A small network was trained on invented records. Each row is its activation on one of them, seen along a few directions.
Each row is followed by the record's values for the fields Bel, Tazu, Matag, Dufi.
Not every record has every field; a missing one is written missing.
Other fields move the rows too, some of them a lot.
Random noise pushes rows far along 13 fixed directions. That doesn't count. These rows show it; they differ only by the noise:
[-223, 12, 197, -120, -27, -80, -337, -259, -127, -87, 32, 205, 512, 269, 12, -303, 172, 203, -51, 101, -1, -24, 18, 49, 246, 318, 299, 56, -287, 97, 15, 53]
[-65, -98, -36, -98, 45, 184, 18, 65, 37, -176, 32, -84, -258, -34, 157, 168, -126, 97, 308, -120, -206, 150, -18, -276, -173, -270, 104, 284, 143, 10, -359, -294]
[75, 94, -74, -179, -38, -185, -57, -347, 30, 371, 205, 280, 339, 93, 72, 132, 314, 223, 187, -328, -264, -261, 113, -317, 216, 284, -250, 358, 494, 628, -174, -40]
[136, 48, -156, 15, -252, 151, 219, 122, 191, 189, -68, 33, -58, -24, -37, 211, -189, -186, 100, -142, -265, 91, 140, -253, 8, 83, 15, 227, 404, 164, -41, 245]
[-365, -132, -99, -229, -148, -15, -330, -70, 11, -240, -99, 436, 103, 383, 173, 27, -136, 287, 146, 89, -32, 660, 101, -485, -409, -68, 275, 181, 6, -257, -104, -325]
[49, -22, 53, -147, 20, 406, 9, -304, 140, 197, 186, 139, 3, 238, -52, 29, -28, 155, -6, -114, -325, -44, -72, -40, 223, 272, -162, -32, 165, 131, -95, -105]
[102, -264, -6, -199, -172, -364, 246, -159, -7, -31, -112, 298, -117, -391, 260, -90, 161, 94, -60, -387, 338, 202, -460, -80, -323, -280, 32, -160, -110, -102, 21, -314]
[-59, 117, 15, 146, -73, -142, 98, 216, 36, -92, -115, -67, 318, -321, 45, -71, -267, -18, -121, -210, 274, -178, 70, -42, -89, -198, 236, 229, -298, 9, -86, 142]
[-37, -8, -193, 343, -278, 6, -255, 174, -81, -576, -153, -532, 120, -42, 202, 107, -221, -63, 251, 437, 49, 239, -151, 107, 27, 140, 421, 144, -151, -274, 349, -360]
[307, -40, -8, -265, -201, -14, 97, 222, 174, 454, -349, 558, 66, 132, -77, 131, 155, -178, 111, 11, 38, 185, 423, -84, 22, -73, -213, 344, 293, 78, -212, 535]
[138, -94, 17, -55, -130, -186, 25, 216, -16, 145, 156, 313, 338, -284, 63, -63, 170, 94, 254, -14, 108, -48, 7, 171, 198, 56, -328, 252, 44, 50, -90, -202]
[-153, 266, 309, -119, 133, 91, -266, -322, -193, -136, -224, -120, -123, 377, 395, 199, -34, 291, 8, -458, -137, 18, 63, -338, -422, -83, 119, 237, -150, -63, -169, -127]
[208, 15, 434, 44, -129, 96, 127, 196, -243, -33, -82, -255, -89, -172, 124, -98, 188, -212, 256, -89, -161, -153, -123, 458, 242, 142, -46, 107, -163, -108, -12, 208]
[1, -271, 38, -218, -253, -48, 177, 28, -120, 52, -133, 34, -251, 205, -85, -266, 428, -316, 462, 161, -244, 290, -166, 195, 252, 246, 130, 84, 188, 49, 89, 248]
[182, 181, -9, 211, 240, 75, -53, 395, -36, -76, -235, -345, -5, -68, 157, -64, -82, 80, 133, 111, 637, -229, -42, 649, 10, -214, -513, 240, -670, -506, 208, -470]

[179, 39, 378, -327, 313, -300, 24, 233, -201, 65, -244, -19, -367, -95, 138, -520, 489, -365, -99, -46, 170, -151, -56, 348, 218, -187, 256, -46, -507, 56, -36, 341]  Bel is v2, Tazu is w1, Matag is missing, Dufi is d1
[-53, -292, -198, -212, -124, -125, 123, -61, -54, 23, -312, 84, -309, 246, 23, 109, 226, 41, 504, 6, 166, 377, -81, -89, -381, -275, -284, 204, 266, -163, -111, -144]  Bel is v2, Tazu is w2, Matag is f1, Dufi is d1
[-236, -6, -49, 99, 180, 74, -12, -282, 20, 6, -192, -115, 519, 267, -432, -222, -93, 253, -185, 149, 495, -355, 36, 267, 140, -22, -111, -22, -452, -33, 19, 140]  Bel is v1, Tazu is w1, Matag is missing, Dufi is d3
[-2, -104, -207, 53, 211, 250, 64, 174, 87, -114, -108, -430, -306, 92, -122, -23, -33, -177, 342, 320, 61, -83, 35, 268, 174, -207, 48, 268, -102, -38, -174, 7]  Bel is v2, Tazu is w2, Matag is f1, Dufi is d2
[-127, 252, 520, 77, -75, -51, -13, -186, -347, -40, -343, -281, -33, 309, 197, -110, 76, -136, -84, -323, -26, -88, -5, 178, -300, 208, 172, -11, -358, -171, 168, 547]  Bel is v1, Tazu is w1, Matag is f1, Dufi is d2
[66, 5, -76, 35, -45, 135, -303, 157, 67, -115, -50, 12, 177, 202, -74, -66, 23, -138, 20, 570, -95, 142, 229, 161, 377, 200, 316, 79, -32, -9, 88, 105]  Bel is v1, Tazu is w2, Matag is missing, Dufi is d3
[-10, 84, 211, -83, 338, 230, 47, 408, 135, 149, 389, 133, -21, -172, -120, -271, -118, -194, -117, 76, -138, -176, 216, 229, 301, -100, 33, 19, -284, 57, -328, 172]  Bel is v1, Tazu is w1, Matag is missing, Dufi is d1
[133, 453, 213, 276, 45, -54, -381, 110, -178, -77, -126, -320, 304, 70, 304, 351, -27, 57, 43, 27, 1, -325, 411, 33, -25, 68, -78, 404, -104, 32, 24, 121]  Bel is v1, Tazu is w1, Matag is missing, Dufi is d2
[87, -127, -7, -266, 41, 120, -190, 95, 136, 3, 59, 369, -241, 116, 49, 15, 76, -29, -41, 269, -268, 394, 145, -231, 42, -72, 233, -145, 170, -37, -125, -53]  Bel is v1, Tazu is w2, Matag is missing, Dufi is d2
[-111, -333, -295, 0, -48, -46, 307, -273, 166, 3, -252, -78, 122, 44, -238, -27, 37, -8, 260, -11, 357, -148, -70, 50, -69, -337, 81, 256, 81, 245, -309, 202]  Bel is v1, Tazu is w2, Matag is f1, Dufi is d1
[-152, 161, 111, 52, 387, 208, -13, 387, -111, -189, 127, -338, -301, -45, 1, -72, -75, 13, 63, -27, -176, -139, 70, 4, 125, -166, -56, 59, -150, -113, -45, -329]  Bel is v1, Tazu is w1, Matag is missing, Dufi is d3
[-74, -9, -66, 8, -136, -188, 244, -206, -19, 305, 67, 281, 289, -75, -94, 177, 144, 166, 34, -496, -6, -194, 59, -219, -112, 6, -363, 171, 355, 274, -100, 76]  Bel is v2, Tazu is w2, Matag is missing, Dufi is d3
[-60, 89, -374, -8, 215, 392, -59, 236, 290, 123, 198, 79, -224, 372, -183, -124, -68, -13, -91, 344, -122, 162, 78, 69, 303, 212, -284, -107, 40, -200, 375, -460]  Bel is v1, Tazu is w2, Matag is missing, Dufi is d1
[-167, -270, 87, -312, 413, 228, 138, 303, 15, 249, 501, 247, -40, -13, -288, -345, 285, 138, 636, 75, -155, -213, 112, 333, 494, -156, -548, 379, -7, 232, -668, -305]  Bel is v1, Tazu is w2, Matag is missing, Dufi is d3
[-136, 176, 254, -285, 387, 105, -204, -145, 94, 239, 128, 385, -10, 331, -90, -327, 87, 31, -462, 16, -90, -61, 269, -109, 143, 106, 200, -208, -252, 136, -217, 365]  Bel is v1, Tazu is w1, Matag is f2, Dufi is d1
[96, 444, 3, 88, 204, 139, -49, -80, 24, 77, -237, -302, -165, 175, 80, 333, -245, 53, -310, -382, -98, -243, 197, -385, -175, -83, 38, 77, 104, 154, 53, 104]  Bel is v2, Tazu is w1, Matag is missing, Dufi is d3
[-182, -196, -230, -184, -158, -277, 34, 234, 26, -26, 130, 320, 66, -116, -172, -262, 81, -72, 72, 163, -37, 329, -27, -223, 67, 60, 175, -111, 225, 90, 66, -27]  Bel is v2, Tazu is w2, Matag is f1, Dufi is d3
[92, -247, -107, 107, -53, 244, 502, 80, 26, 7, 112, -240, -513, -208, -64, 106, -82, -29, 298, -183, 73, 37, -416, 276, -162, -205, -564, -130, 107, -363, 62, -415]  Bel is v2, Tazu is w1, Matag is missing, Dufi is d1
[-449, -231, -499, -139, 16, -389, 255, -247, 97, -65, 41, 10, -213, 133, -208, -374, 46, 1, -32, -42, 210, 252, -405, -281, -192, -31, 221, -214, 10, 120, 300, -274]  Bel is v1, Tazu is w1, Matag is missing, Dufi is d3
[-89, -235, -273, -27, -359, -35, 490, -126, 173, 302, -97, 264, 47, -3, -221, -26, -39, -110, 83, -336, 123, 173, -116, -92, -189, -41, -181, 27, 289, -5, 90, 204]  Bel is v2, Tazu is w2, Matag is missing, Dufi is d2
[-236, -253, -252, 49, 165, -38, 138, -129, 50, -131, 7, -246, 243, -20, -377, -326, 131, 58, 178, 245, 330, -301, -139, 220, 305, -155, 95, 95, -207, 202, -100, -47]  Bel is v1, Tazu is w1, Matag is missing, Dufi is d1
[385, 49, 239, 65, -220, 15, -238, -87, -82, 199, -50, 69, 210, 132, 181, 227, 311, -167, 157, 299, -119, -37, 128, 405, 266, 425, -190, 76, 107, 19, 143, 283]  Bel is v1, Tazu is w1, Matag is f1, Dufi is d2
[199, 134, 324, -212, 51, -5, -32, 46, -149, 197, -333, 87, -265, 281, 104, -127, 362, -204, -51, -45, 17, 43, 52, 241, 33, 123, -79, -63, -145, -133, 185, 369]  Bel is v1, Tazu is w1, Matag is f1, Dufi is d2
[-471, 93, 194, 45, -88, -11, 176, 71, -279, -82, 212, -221, -161, 121, 120, -122, -85, -93, 454, -397, -437, 124, 20, -167, -292, 181, 120, 269, 84, 22, -120, 156]  Bel is v1, Tazu is w2, Matag is f1, Dufi is d2
[-185, 495, 150, 62, 201, 208, -39, 29, -68, 2, -44, -503, -182, 263, -3, -170, -404, -127, -274, -239, -323, -157, 71, -150, 68, 329, 302, -99, -187, 30, 256, 203]  Bel is v1, Tazu is w2, Matag is f1, Dufi is d3
[89, -266, -367, 105, 111, 77, 131, 82, 240, -247, 49, -216, -72, -379, -102, 38, -125, -50, 47, 229, 267, -150, -186, 83, 105, -399, 182, 16, -90, 54, -181, -326]  Bel is v2, Tazu is w2, Matag is missing, Dufi is d1
[-186, 239, 137, -133, 335, 215, 12, -116, 42, 183, 158, 117, -160, 266, 33, -68, -19, 197, -254, -407, -52, -132, 49, -118, -85, -33, -188, -104, -189, -33, -24, -193]  Bel is v1, Tazu is w2, Matag is missing, Dufi is d3
[-317, 123, -248, 343, -223, -263, 169, 459, -29, -71, 256, -149, 373, -208, -316, -403, -190, -330, -24, 236, -62, -38, 71, 122, 304, 404, 240, -39, -80, 78, 473, 213]  Bel is v1, Tazu is w2, Matag is missing, Dufi is d3
[212, -347, -252, 313, -456, 75, 693, 24, 232, -62, -88, -315, -88, -701, -287, 322, -478, -165, 58, -186, 159, -93, -318, -2, -202, -350, -75, -119, 379, 12, -118, 193]  Bel is v1, Tazu is w1, Matag is missing, Dufi is d3
[-667, 217, -477, 334, 152, -259, 212, 224, 15, -58, 51, -366, 273, 159, -233, -208, -398, 50, 343, -185, 480, -196, 169, -34, -350, -173, -239, 571, -280, -54, 68, -132]  Bel is v1, Tazu is w1, Matag is missing, Dufi is d1
[-260, -160, -159, 118, 276, 324, 363, -376, 242, -97, 2, -281, -166, 24, -337, -327, -221, -115, -325, -59, 302, -330, -249, 266, 66, -268, 342, -288, -494, 30, -118, 212]  Bel is v1, Tazu is w2, Matag is missing, Dufi is d1

Which values does each new row have?
[201, -250, -62, -13, -68, 59, 21, 30, 92, 75, 203, 251, 217, -241, -116, -61, 123, 151, 76, 273, 207, -45, -173, 394, 292, 8, -393, -133, -32, -130, -1, -311]  Bel is v2, Tazu is w2, Matag is missing, Dufi is d2
[-39, 312, 216, -181, 122, -303, -148, 147, -89, 311, 74, 517, 286, -40, 169, -42, 120, 218, -221, -400, 65, -138, 294, -228, -152, 46, -312, 103, -19, 116, -35, -40]  Bel is v1, Tazu is w2, Matag is f1, Dufi is d3
[-184, -235, -682, 195, -282, -476, 333, 375, 217, -140, 190, -139, 225, -575, -386, -337, -127, -281, 41, 360, 251, 34, -195, -46, 263, 27, 358, -66, 170, 286, 332, -27]  Bel is v1, Tazu is w2, Matag is f1, Dufi is d3
[-245, 128, -102, -46, 95, -32, 41, 476, -20, 21, 341, 30, -153, -63, 67, -196, -85, -63, 113, -48, -205, 143, 80, -110, 5, 54, -98, 113, -6, -101, 84, -294]  Bel is v2, Tazu is w2, Matag is f1, Dufi is d1
[85, 137, -17, 312, -69, 58, -74, 175, -114, -140, 115, -387, 183, -115, 62, 111, -167, 103, 231, 135, 89, -137, -102, 329, 116, 205, -379, 87, -101, -247, 278, -398]  Bel is v1, Tazu is w1, Matag is missing, Dufi is d1
[-242, 169, 188, 23, -78, -270, -82, 62, -245, -136, -290, 5, -25, 196, 176, 11, 48, -16, 59, -192, 70, 167, 181, -152, -447, -152, 169, 193, -171, -188, -6, 242]  Bel is v1, Tazu is w2, Matag is missing, Dufi is d1
[11, 134, -6, 209, -133, -225, 301, 130, 14, 114, 369, -123, 338, -582, -98, -117, -134, -67, -77, -363, -119, -480, -99, 2, 292, 226, -22, 18, 104, 433, 23, 115]  Bel is v1, Tazu is w2, Matag is missing, Dufi is d3
[-396, -281, 171, -15, 18, 411, 62, -479, -182, -180, 185, -176, -151, 404, -179, -38, -24, 279, 418, -46, -238, 81, -310, 147, -96, 92, -222, -41, -3, -198, -233, -189]  Bel is v2, Tazu is w1, Matag is missing, Dufi is d2
[-452, -460, -180, -154, -244, -600, 581, -337, -46, 188, 51, 363, 371, -187, -363, -416, 359, -24, 348, -391, 339, -122, -265, -41, -124, -138, 34, 178, 137, 417, -272, 370]  Bel is v1, Tazu is w2, Matag is f1, Dufi is d1
[73, 164, 33, 318, -164, 485, -121, 100, 164, -90, -129, -161, 392, 133, -218, 35, -554, -60, -477, 344, 53, -17, 98, 249, 232, 342, 139, -253, -276, -370, 365, 203]  Bel is v2, Tazu is w1, Matag is f1, Dufi is d3
[194, 1, 122, -104, -22, 25, -25, -88, 20, 246, 12, 367, 80, 48, -9, 61, 232, -30, -115, 12, -71, -3, 142, 81, 117, 132, -238, -103, 109, -3, 15, 162]  Bel is v1, Tazu is w2, Matag is missing, Dufi is d1
[-210, 100, 110, 153, -309, -60, -42, 291, -163, -75, 209, 162, 226, -54, 118, 161, -152, 25, 225, -140, -336, 196, 235, -212, -167, 144, -127, 229, 277, -125, -37, 10]  Bel is v2, Tazu is w2, Matag is missing, Dufi is d1
[-152, -157, 132, -53, -322, 187, 48, 204, 51, 87, -49, 422, 282, 58, -250, 54, -227, -51, -46, 72, -207, 318, 280, -154, -99, 57, 56, 5, 226, -167, -202, 476]  Bel is v2, Tazu is w2, Matag is f1, Dufi is d3
[440, 259, 31, -273, 440, 219, -390, 241, 197, 207, -102, 279, -411, 98, 206, 407, -12, 131, -293, 126, -37, 72, 472, -295, -74, -343, -220, 28, 91, 37, -222, -224]  Bel is v1, Tazu is w1, Matag is missing, Dufi is d3
[505, 401, 272, -206, 443, 234, -4, 323, 197, 260, 133, -97, -702, -279, 277, 152, -208, -329, -459, -196, -496, -191, 233, -237, 91, -121, 204, -161, 70, 242, -248, 325]  Bel is v1, Tazu is w1, Matag is f1, Dufi is d2
